grid =
-82,238,204,102,386,-109,-170,-221,-209,-89,662,-17,329,-170,-67
12,592,635,-414,111,-249,684,-500,-342,-274,-387,-339,323,431,-434
47,535,655,-241,242,-86,475,-355,-140,-122,-421,-124,125,27,-298
137,-48,-417,329,-75,17,-314,342,17,40,-509,137,7,-22,369
536,86,439,-385,-340,-345,370,-273,-321,-191,54,132,-4,222,-248
439,202,359,-190,-405,-275,171,66,-51,24,-555,226,17,65,80
46,-455,-566,474,-129,328,-542,573,467,341,-401,446,-518,-374,497
-168,87,269,-477,45,-187,439,-450,-288,-150,475,-292,318,95,-415
345,-385,-433,55,-514,-118,20,340,74,-23,-675,306,-94,114,328
-325,-188,-65,-39,-14,-65,-52,64,-51,-133,-492,-249,150,-25,46
grid[0,0] = -82
grid[:, 11] = [-17, -339, -124, 137, 132, 226, 446, -292, 306, -249]
grid[8] = [345, -385, -433, 55, -514, -118, 20, 340, 74, -23, -675, 306, -94, 114, 328]
grid[:, 0] = [-82, 12, 47, 137, 536, 439, 46, -168, 345, -325]
grid[0,13] = -170
grid[6,10] = -401
grid[9,4] = -14
grid[1,0] = 12
grid[4,1] = 86
grid[3,14] = 369
grid[0,6] = -170
grid[:, 6] = [-170, 684, 475, -314, 370, 171, -542, 439, 20, -52]
grid[0,10] = 662
grid[7,8] = -288
grid[9,5] = -65
grid[9,9] = -133
grid[9,11] = -249
grid[5,10] = -555
grid[9,14] = 46
grid[1,10] = -387
grid[:, 4] = [386, 111, 242, -75, -340, -405, -129, 45, -514, -14]
grid[7,14] = -415
grid[4,11] = 132
grid[5] = [439, 202, 359, -190, -405, -275, 171, 66, -51, 24, -555, 226, 17, 65, 80]
grid[5,2] = 359
grid[2,12] = 125
grid[:, 9] = [-89, -274, -122, 40, -191, 24, 341, -150, -23, -133]
grid[9,0] = -325
grid[8,13] = 114
grid[3] = [137, -48, -417, 329, -75, 17, -314, 342, 17, 40, -509, 137, 7, -22, 369]
grid[1,3] = -414
grid[:, 13] = [-170, 431, 27, -22, 222, 65, -374, 95, 114, -25]
grid[3,5] = 17
grid[0,2] = 204
grid[6,3] = 474
grid[2,8] = -140

arr =
-586,19,-105,-233,-249,523,-648,-203,332,6
23,-68,-492,-505,99,656,65,-447,112,125
Rows and columns are counted from 0.
(0, 0) = -586
(0, 5) = 523
(1, 9) = 125
(0, 2) = -105
(1, 4) = 99
(0, 6) = -648
(0, 9) = 6
(1, 7) = -447
(1, 0) = 23

a =
[[-134  628 -627  573 -647 -350  535]
 [ 448 -551  496 -336  273  494  495]
 [ 333 -657  381 -150   71 -434 -235]
 [ 136  180  618  646 -372   76  127]
 [ -39  219 -475 -223 -620  -32  -74]
 [-339 -446 -631  229  178 -677 -457]
 [ 307  103  389  109  374 -105 -619]
 [-500   90 -590 -427   66 -190 -231]
 [-301  -65  502  227  -66 -183 -275]
 [-107  134  298  146 -472  315 -390]
 [ 244  551 -677  104 -223  135 -551]
 [ 161  299  160 -304  294 -638  -41]
 [ 280  554 -585 -304  567 -617 -261]
 [ 406  330 -449  -80  421  644  540]
 [ 516  -60 -506 -198 -151  -30 -289]]
a[0, 0]: -134
a[0]: [-134, 628, -627, 573, -647, -350, 535]
a[3, 6]: 127
a[:, 6]: [535, 495, -235, 127, -74, -457, -619, -231, -275, -390, -551, -41, -261, 540, -289]
a[8, 6]: -275
a[5]: [-339, -446, -631, 229, 178, -677, -457]
a[12, 6]: -261
a[11, 2]: 160
a[9, 1]: 134
a[6, 3]: 109
a[10, 2]: -677
a[6, 5]: -105
a[12, 4]: 567
a[0, 6]: 535
a[13, 5]: 644
a[:, 3]: [573, -336, -150, 646, -223, 229, 109, -427, 227, 146, 104, -304, -304, -80, -198]
a[11, 5]: -638
a[:, 4]: [-647, 273, 71, -372, -620, 178, 374, 66, -66, -472, -223, 294, 567, 421, -151]
a[7, 1]: 90
a[10, 3]: 104
a[11, 4]: 294
a[9]: [-107, 134, 298, 146, -472, 315, -390]
a[1, 0]: 448
a[5, 5]: -677
a[7, 0]: -500
a[:, 5]: [-350, 494, -434, 76, -32, -677, -105, -190, -183, 315, 135, -638, -617, 644, -30]
a[1, 3]: -336
a[13]: [406, 330, -449, -80, 421, 644, 540]
a[6]: [307, 103, 389, 109, 374, -105, -619]
a[9, 5]: 315

A = [   7.5   12.0 -168.9  -43.4  183.9   17.7]
A[0]: 7.5
A[5]: 17.7
A[3]: -43.4
A[4]: 183.9
